These are the activations of a small neural network, seen along a few directions. Each row is one input.
In each table, some parts of the input vary, and every possible input appears once, in random order.
A made-up example of a description, with smaller parts first: line(4) and (point or ring(9) or (values(2) and ring(8))).
Shared parts are said once, and a part with two or three values counts as separate values.

A family of inputs:
R1: [-17  17  31   1  22 -23  32 -27 -23   6 -20 -14  -9  20  -4   3 -33  30
   7  -4]
R2: [-17   6  37  -1  15 -13  28 -26 -21  10 -22  -7  -9  15   4   9 -30  35
  12 -13]
R3: [ 11  13 -46 -12 -15  25 -32  50  41  24  25   9  15 -14  17 -18  10 -32
 -19  10]
R4: [-24 -17  43  22  -1 -15  29 -30 -29 -17 -40  -9 -20  16  -6   2 -12   1
  14 -20]
R5: [ 31 -37 -17  13 -38   8 -25 -10  15 -45  44   6  15 -26 -25   9  24   5
  30  37]
R6: [-23   2  37   8  13 -17  31 -29 -24  -1 -24 -12 -12  20  -5   3 -27  18
  10  -9]
R7: [-22  -2  37  11   9 -16  28 -29 -27  -8 -31 -10 -15  20  -4   4 -19  13
  15 -17]
R8: [-19  -7  40   6   5  -8  26 -26 -27   0 -31  -5 -14  14   3  11 -20  23
  19 -21]
R9: [ 11  21 -49  -3 -18  15 -30  49  43  24  17  -1  18  -5  10 -23  10 -43
 -24  12]
R10: [ 32   7 -52 -15   5   9 -37  29  22 -10  39  13  14 -18  -7  -3  45 -25
 -25  20]
R11: [ 18  11 -44 -12  -8  21 -34  41  35  19  28  11  16 -18  13 -11  22 -28
 -19  13]
R12: [ 33   3 -48 -20   3  19 -37  33  23  -2  39  20  14 -26  -1   5  41 -16
 -20  14]
R13: [ 12  15 -46  -9 -18  24 -31  53  43  31  16   7  18 -12  16 -14   7 -34
 -19   7]
R14: [-18  21  32   0  25 -25  28 -30 -20   8 -18 -12  -7  21  -8   0 -39  34
   5  -1]
R15: [-15  11  34  -4  18 -15  30 -23 -23  13 -19  -9  -8  14   4  12 -35  40
  11 -10]
R16: [ 22  10 -50 -14  -1  10 -34  35  28   4  34   9  16 -16  -1 -11  35 -29
 -25  17]
R17: [-25 -22  42  27  -3 -14  31 -29 -30 -20 -41 -11 -19  19  -4   0 -12  -5
  14 -25]
R18: [ 17  15 -47  -7  -6  11 -33  37  34  12  29   4  15 -11   6 -20  25 -36
 -24  18]
R19: [-22 -21  46  16  -5  -5  28 -27 -30  -9 -39  -3 -19  10   2   9 -14  10
  18 -25]
R20: [-18 -18  40  13   0  -5  28 -29 -29  -1 -34  -5 -17  13   2   8 -18  14
  18 -22]
R21: [ 32 -41 -13   7 -41  17 -26  -7  15 -38  47  13  15 -32 -18  17  21  12
  36  32]
R22: [ 23   6 -46 -18  -3  21 -34  38  29  11  34  16  16 -23   5  -2  31 -20
 -21  11]
R23: [ 35   0 -51 -24   5  19 -38  27  18 -11  40  19  14 -31  -1   8  49 -10
 -23  15]
R24: [-21 -13  37  18   4 -14  30 -32 -29  -8 -35 -11 -18  19  -5   1 -16   5
  13 -18]
R25: [-15  16  35  -6  22 -16  27 -27 -19  15 -17  -8  -6  15  -1   8 -40  43
   9  -7]
R26: [-22 -27  45  21  -7  -5  29 -27 -31 -13 -40  -6 -18  12   4   7 -14   4
  19 -29]
R27: [-20  12  34   5  18 -21  30 -29 -21   2 -23 -11  -9  22  -3   0 -29  26
   8  -8]
R28: [ 10  19 -48  -6 -15  15 -31  48  41  17  26   1  14  -7  10 -26  12 -41
 -24  16]
R29: [ 33   4 -55 -18   7   8 -39  23  18 -18  40  12  14 -24  -7   1  52 -19
 -28  21]
R30: [-21  -3  40   3   9  -9  29 -26 -23   6 -24  -7 -11  13   3  11 -28  27
  14 -14]
What is each input in this table made of?
Answer: values(2) and (point or line(6) or line(8))
The inputs of R15 and R1 match in every part but the values(2) part. If R11 is changed in the same way as R15 into R1, which row does it become?
Answer: R18
Start at R26 and move only the line(8) part, one step at a time. The first step leads to R19. Which rows follow, in order?
Answer: R20, R8, R30, R2, R15, R25
Change only the line(6) part in R10. List by row number the other rows that result.
Answer: R9, R16, R18, R28, R29
Change only the values(2) part in R10. List by row number the other rows that result.
Answer: R12

A family of inputs:
R31: [ -5  30 -33 -12   1  11 -11  35  29  35  10  -6  12  -2  28 -24 -17 -15
 -32  12]
R32: [ -9 -40  37  17 -23  10  11 -16 -14 -10  -9  11 -12  -6   6   9  -3   4
  20 -14]
R33: [-25  32  31   4  -3 -15  20  -4   3  23 -26 -24  -3  24  13  -3 -60  27
  13  -8]
R34: [ 28  -4 -33  -7 -12   7 -30  11  18 -31  46  15  11 -17 -21   3  22  -1
   8  32]
R35: [-18  -4  10  13   9  -3  12  -4 -14   4 -24  -8 -16  16   1 -10  11 -38
  -6 -14]
R36: [ 10 -23 -21   5 -38  28 -28  20  25  -6  17   7  11 -24  16  -2  30 -22
  13   1]
R37: [-16  -8  30  24  -2  -6  20 -13  -6  11 -16   0 -12  17   3 -17 -11 -19
  12  -8]
R38: [-21  33  -9 -12  29 -16  14  18  -7  15 -29  -8  -9  23  14 -12  -2 -10
 -33 -30]
R39: [  6 -31   3  11  -8  10   1   1 -21 -30 -30   5 -11  -4   7  14  26 -20
  -1 -30]
R40: [ -9   1  -5  19   5 -11   6   5 -19  -4 -35  -9 -10  17  -2 -12  17 -43
 -17 -29]
R41: [  4 -18   7  -1  13 -13   0 -27 -21 -39  16   0  -6 -14 -20  13  27  13
  -4  17]
R42: [  1  13  18  -3  12 -12  19 -25  -8  14  -3  -4   7  10  -5  23 -41  53
  24   6]
R43: [  3   8  18 -16  35  -6   9 -23 -14  19   7   8  -3  -2  -2   7 -15  41
   9   0]
R44: [  4 -19  20  12 -18 -12  17 -40 -11 -35  14 -14   9   3 -24  16 -22  39
  36  20]
R45: [-31  27  31  -6  20  -8  18   2  -4  29 -16  -4  -2  17  19 -14 -34   9
  -6  -8]
R46: [-15  -2  29  30 -25  -9  25 -14  -3   8 -33 -17  -7  21  -6 -12 -36   3
  29  -2]
R47: [-13 -36  32  17 -44   5  18 -20 -12 -12 -24  -5  -6  -5  -6  14 -31  17
  41  -9]
R48: [  5  -2 -25   9 -20  11 -21  31  33  16   4   4  11   0  -7 -19   4 -44
 -13   7]
R49: [ -1  33 -31 -15   6  11 -10  43  33  32   8  -3  11  -7  12 -20 -23 -17
 -33   4]
R50: [ 11 -22 -20   7 -35  29 -26  29  27  -9  15  16  15 -23   1   6  24 -23
   9  -1]
R51: [ -5 -38  15   7  -8  14   5  -6 -20 -20 -16   7 -20  -6   7  12  19 -12
   6 -18]
R52: [ 28  19 -33 -23   7   5 -17  21  16  26  37   3  18 -12   7   6  14  13
  -9  22]
R53: [  4  17   5 -26  39  -4   2 -18 -18  11   0   8  -8  -1  -6  14   9  29
 -13  -3]
R54: [  3  -2 -26   8 -23  10 -25  22  31  18   7  -4   8   1   7 -26   9 -42
 -10   8]
R55: [ 30  21 -32 -25  12   6 -18  29  16  21  36   9  17 -13  -6  13   6  10
 -11  16]
R56: [ 27  -4 -32  -6 -16   5 -32   1  18 -28  47   9  10 -19  -8  -4  29   1
  11  34]
R57: [  7 -26  20   4   4  -8   6 -35 -16 -32  24  -1  -1  -5 -19   4   2  27
  16  15]
R58: [ 16 -10  -5   4  14 -21  -1 -19 -17 -50   4   0  -1 -12 -19  15  37   4
 -10   5]
R59: [ 15  25  -5 -21  37 -11  -1 -12 -17   2 -13  10  -1  -1  -8  16  17  21
 -25 -12]
R60: [-31  30   6 -17  29  -5  17   8  -8  23 -17  -6 -11  23  17 -12 -10  -5
 -23 -16]
What is each input in this table made of?
Answer: ring(5) and (values(2) or line(4))
The inputs of R59 and R39 match in every part but the ring(5) part. If R52 is changed in the same way as R59 into R39, which row does it become?
Answer: R36
Change only the values(2) part in R55. List by row number the other rows that result.
Answer: R52
Start at R40 and move only the line(4) part, one step at a time. The first step leads to R35. Which rows follow, in order?
Answer: R37, R46

A family of inputs:
R61: [ -6  21   5 -13  18  -5   7   1  -4  11  -3  -2   0   4   9   4 -13  20
  -6  -5]
R62: [-13 -23  17  20 -23   2   9  -7  -6 -17 -14  -5  -8   6   1  -3  -1 -14
  18  -9]
R63: [ -4  23   5 -13  19  -9   7  -4   1  17   5  -2   3   6  -3   1 -20  23
  -4   7]
R64: [  2 -15  11  10  -7  -4   5 -14 -11 -21 -10   1  -3   0 -12   9   4   4
  11  -6]
R65: [-21   7   9  11  -6  -1  10   7   3  15 -28 -10  -7  14  14 -17 -16 -20
  -7 -15]
R66: [ -6 -23  19  12 -10   5   6 -10 -11 -11 -11   5 -10  -1  -4   4   4  -7
  13  -8]
R67: [-15   3  10   2   5   3  11   6  -2  22 -19  -3  -6   9  11  -8 -14 -11
  -9 -16]
R68: [ 20  20 -59 -17   1  16 -41  49  39  13  38  10  17 -16   7 -19  34 -39
 -34  18]
R69: [  5 -13  12   6  -1  -6   5 -22 -13 -12   2  -1  -2  -1  -6   8   8  12
  14   4]
R70: [ -5  19   4  -7  14  -6   7  -2  -3  19  -8  -3  -2  12   5  -2 -11   9
   0  -5]
R71: [  2 -12   9  -4   3  -4   4 -20 -14 -21   6   0  -3  -6  -6  13   5  22
   8   5]
R72: [ -7  14   1   0   8  -7  11   5  -4  12 -17  -8  -3  11   2  -1 -14  -2
  -9  -9]
R73: [  8  -9  11   0   6  -8   5 -23 -10 -18  15   2   0  -5 -15   9  -4  26
  12  14]
R74: [ 37 -12 -54  -8 -27  25 -45  35  36  -9  44  15  21 -32  -2   1  38 -23
  -6  23]
What is each input in this table made of?
Answer: values(2) and (point or line(6))
List by row number the other rows that have the values(2) part in common with R62.
Answer: R64, R66, R69, R71, R73, R74

A family of inputs:
R75: [  1 -13  14   3   0  -3   6 -18 -12 -14   2   2  -4  -2  -7   8   1  14
  12   2]
R76: [ 35  -2 -60 -13 -17  22 -47  40  38  -5  48  15  21 -29  -1  -5  43 -29
 -17  26]
R77: [ -7  20  -5  -8  12  -1   2  11   4  18  -6  -3   0   6  10  -7  -7  -3
 -14  -5]
R78: [-6  0  4  5 -2 -2  4 -1  0  1 -7 -3 -2  5  1 -6 -4 -7 -1 -3]
R79: [  2  -8   8   3   0  -5   5 -13 -10 -12  -2   0  -2  -1  -7   8   1  10
   7   0]
R80: [-2 14 -1 -5  9 -3  3  4  2 15 -3 -2  1  5  3 -3 -8  3 -6 -1]
R81: [ -1 -19  16   7  -6  -1   6 -17 -12 -15  -2   2  -5  -2  -5   7   3   8
  14  -1]
R82: [-2 -1  7  0 -1 -3  4 -7 -3 -4  0 -2  0  0 -2  4 -7 11  6  1]
R83: [ -9  14  -3  -4   7   2   2  14   5  17 -10  -2  -1   6  11  -8  -7  -9
 -13  -9]
R84: [-4  6  2  1  4 -5  4 -1 -1  2 -2 -4 -1  5 -1 -4 -4 -1 -3  1]
R85: [-3 -7  8  5 -6  0  5 -6 -3 -5 -4 -2 -2  1  0  3 -6  5  8 -2]
R86: [  0 -13  10   7  -5  -2   5 -11 -10 -13  -7   0  -4   0  -5   7   3   4
  10  -4]
R87: [-4  8  1 -1  3  0  3  5  2 15 -7 -1 -1  6  4 -4 -8 -4 -4 -5]
What is each input in this table made of?
Answer: point or (values(2) and line(6))
Change only the values(2) part in R86. List by row number the other rows that result.
Answer: R79
Change only the values(2) part in R78. List by row number the other rows that result.
Answer: R84
